[138,  49,  84, 136, 140,  91,  77,  75,  85,  51, 133, 162]  <171>
[137,  59,  99, 148, 181,  85,  85, 113,  57,  62,  81, 161]  <83>
[122,  52,  92,  79, 107, 146,  40,  93, 119,  40, 120, 177]  <218>
tags:
[85] -> Q387
[52] -> Q789
[119] -> Q332
[84] -> Q817
[118] -> Q55
key <218> 9:  -> Q332
q: [122,  52,  92,  79, 107, 146,  40,  93, 119,  40, 120, 177] -> <218>
len: [137,  59,  99, 148, 181] -> 5

[198,  57,  90,  76,  72, 132,  70,  83, 136,  81]  <121>
[ 78,  62,  40,  98, 117, 101,  37,  88, 121,  75]  <83>
[ 89,  34,  50,  81,  81, 121,  65, 124, 109, 132]  <4>
Table of tags by key:
[81] -> Q372
[98] -> Q342
[76] -> Q44
[50] -> Q158
[34] -> Q590
key <4> 4:  -> Q372
len: [78, 62, 40, 98] -> 4
len: [78, 62, 40] -> 3
len: [ 89,  34,  50,  81,  81, 121,  65, 124, 109, 132] -> 10
q: [198,  57,  90,  76,  72, 132,  70,  83, 136,  81] -> <121>
len: [198,  57,  90,  76] -> 4
q: [ 78,  62,  40,  98, 117, 101,  37,  88, 121,  75] -> <83>

[ 29, 192, 154, 120, 173] = <209>
[ 98, 122, 100, 103, 101] = <4>
[ 64,  67,  78, 101, 118] = <159>
[ 13,  95, 186,  99, 193] = <177>
[ 48, 183, 169, 115, 165] = <91>
[ 92, 177, 167, 107, 131] = <121>
len: [ 48, 183] -> 2
len: [ 98, 122, 100] -> 3
len: [ 48, 183, 169] -> 3
key -> tag
[29] -> Q225
[13] -> Q830
[28] -> Q795
[119] -> Q137
[120] -> Q256
[30] -> Q905
[173] -> Q549
key <209> 1:  -> Q225
q: [ 48, 183, 169, 115, 165] -> <91>

[115,  65, 153, 101,  49, 120,  92,  89, 118,  91, 127] -> <171>
[ 83,  78, 107, 166,  76, 111, 124, 120, 113,  20,  91] -> <91>
[118, 100, 138,  66,  87, 104, 112, 114,  86,  97,  71] -> <24>
[135,  97,  90,  59,  79, 117, 105, 157, 123, 110,  71] -> <177>
[103, 103,  91, 115, 121,  86,  76,  97,  94, 104,  76] -> <218>
[ 94, 106, 112, 111,  86, 118,  94,  89,  75,  68,  98] -> <4>
[110,  86,  74,  74, 102, 102,  95, 116, 125,  90, 117] -> <159>
[ 77,  96,  89, 103, 109, 126,  92,  76, 104,  79,  72] -> <121>
[ 93, 112, 115, 128,  87,  94,  82,  77,  82,  58, 123] -> <209>
key -> tag
[109] -> Q16
[157] -> Q118
[78] -> Q244
[156] -> Q227
[79] -> Q594
key <177> 5:  -> Q594
len: [ 83,  78, 107, 166] -> 4
q: [115,  65, 153, 101,  49, 120,  92,  89, 118,  91, 127] -> <171>

[ 73,  82,  98, 104,  97, 109,  95] -> <209>
[ 98,  67, 103, 113, 101,  64, 107] -> <201>
[ 96,  87,  83,  84, 143, 126, 111] -> <24>
[ 79,  75, 139, 135, 120,  83,  37] -> <121>
[107,  89, 108, 162, 138, 102, 144] -> <4>
[143, 105, 101,   6,  59, 110,  80] -> <218>
[124,  73, 117, 101, 108,  95, 119] -> <159>
[119,  61, 103,  95,  92,  94, 128] -> <171>
[124,  73, 117,  86, 108,  95, 119] -> <101>
key -> tag
[120] -> Q191
[98] -> Q658
[73] -> Q800
[72] -> Q107
[96] -> Q694
[95] -> Q284
[108] -> Q520
[97] -> Q42
key <209> 5:  -> Q42
len: [124,  73, 117, 101, 108] -> 5
q: [124,  73, 117, 101, 108,  95, 119] -> <159>
q: [143, 105, 101,   6,  59, 110,  80] -> <218>
len: [107,  89, 108, 162, 138] -> 5
len: [ 79,  75, 139, 135, 120] -> 5

[116,  72, 105, 117,  92,  78, 168,  95,  89,  79,  94,  85,  68, 115, 113,
 104, 109, 115, 122, 111,  93, 105, 101, 101, 108,  79,  84, 108,  96,  93,
 106,  98, 121,  79,  98, 124] : <177>
[114,  76, 120, 115,  77, 115, 132,  92,  80,  85, 100, 107,  98,  94,  96,
 105, 100, 102,  97, 109,  69, 100,  97,  88, 110, 111, 114,  91, 109, 106,
  84,  98, 109, 114, 110, 125] : <121>
[ 97, 100, 107, 117, 121, 101, 136,  99,  94,  72,  98, 107,  86, 104,  97,
  99, 108, 137, 105, 115, 110, 118,  83,  96, 100, 116, 112,  94,  94, 104,
 104, 106,  98,  32, 102,  97] : <101>
[122, 138, 112, 101, 146,  96,  62, 109, 131,  99, 105,  82,  99,  79, 107,
  89,  85,  58, 102,  95,  71,  90,  87, 104, 114, 112,  90, 109,  87, 107,
 133, 102, 118,  71, 115, 129] : <24>
[ 97, 100, 107, 117, 121, 101, 136,  99,  75,  72,  98, 107,  86, 104,  97,
  99, 108, 137, 105, 115, 110, 118,  83,  96, 100, 116, 112,  94,  94, 104,
 104, 106,  98,  32, 102,  97] : <201>
[ 93,  55, 104,  78, 126, 118,  92, 106, 140, 189,  99, 103,  97,  67,  99,
 103,  81,  97, 114,  99, 123, 142,  85, 100, 115, 103, 117,  97,  96, 104,
 114, 107, 112, 109,  99, 108] : <218>
[123,  70, 112,  89,  97, 106, 157,  87, 118, 130, 101, 122, 117, 110,  98,
  96,  92,  79,  93, 100, 125,  82, 101,  79,  89,  91, 112,  95,  99,  99,
  78,  90,  96,  93, 108, 108] : <209>
[108, 136, 105, 107, 104,  67, 120,  98,  52, 105,  93, 135, 114, 118,  91,
  92,  77,  86, 110, 102, 119,  91, 103,  93,  90, 122,  99, 103, 101,  98,
  94, 109,  85, 117,  95,  84] : <171>
[107, 139, 112, 101, 146,  96,  62, 109, 131,  99, 105,  82,  99,  79, 107,
  89,  85,  58, 102,  95,  71,  90,  87, 104, 114, 112,  90, 109,  87, 107,
 133, 102, 118,  71, 115, 129] : <159>
[110,  75,  98, 107,  53,  94,  87,  98,  83,  91, 100,  88, 106, 128,  96,
  93, 102, 108, 104, 104,  88, 112, 144,  97,  89,  93,  97, 101,  99,  91,
 111,  85, 115,  77, 121,  86] : <83>
[ 98,  60, 104, 113,  37,  99,  68, 101, 109, 132,  98, 121,  79, 112,  91,
 110,  98, 111, 117, 107,  95,  88,  88, 115,  89, 113, 132,  94,  97,  96,
 100, 116, 112, 124,  84, 104] : <4>
[114,  76, 120, 115,  77, 115, 132,  92,  80,  85, 100, 107,  98,  94,  96,
 105, 100, 102,  97, 109,  69, 100,  97,  88, 110, 111, 114,  91, 109,  92,
 112,  97, 102,  76, 111, 109] : <91>
Table of tags by key:
[114] -> Q314
[77] -> Q106
[33] -> Q370
[99] -> Q54
[117] -> Q422
[71] -> Q857
[76] -> Q744
[32] -> Q856
key <83> 34:  -> Q106
len: [108, 136, 105, 107, 104,  67, 120,  98,  52, 105,  93, 135, 114, 118,  91,
  92,  77,  86, 110, 102, 119,  91, 103,  93,  90, 122,  99, 103, 101,  98,
  94] -> 31
q: [114,  76, 120, 115,  77, 115, 132,  92,  80,  85, 100, 107,  98,  94,  96,
 105, 100, 102,  97, 109,  69, 100,  97,  88, 110, 111, 114,  91, 109,  92,
 112,  97, 102,  76, 111, 109] -> <91>
q: [ 97, 100, 107, 117, 121, 101, 136,  99,  75,  72,  98, 107,  86, 104,  97,
  99, 108, 137, 105, 115, 110, 118,  83,  96, 100, 116, 112,  94,  94, 104,
 104, 106,  98,  32, 102,  97] -> <201>
len: [110,  75,  98, 107,  53,  94,  87,  98,  83,  91, 100,  88, 106, 128,  96,
  93, 102, 108, 104, 104,  88, 112, 144,  97,  89,  93,  97, 101,  99,  91,
 111,  85, 115,  77, 121,  86] -> 36
len: [114,  76, 120, 115,  77, 115, 132,  92,  80,  85, 100, 107,  98] -> 13
q: [107, 139, 112, 101, 146,  96,  62, 109, 131,  99, 105,  82,  99,  79, 107,
  89,  85,  58, 102,  95,  71,  90,  87, 104, 114, 112,  90, 109,  87, 107,
 133, 102, 118,  71, 115, 129] -> <159>

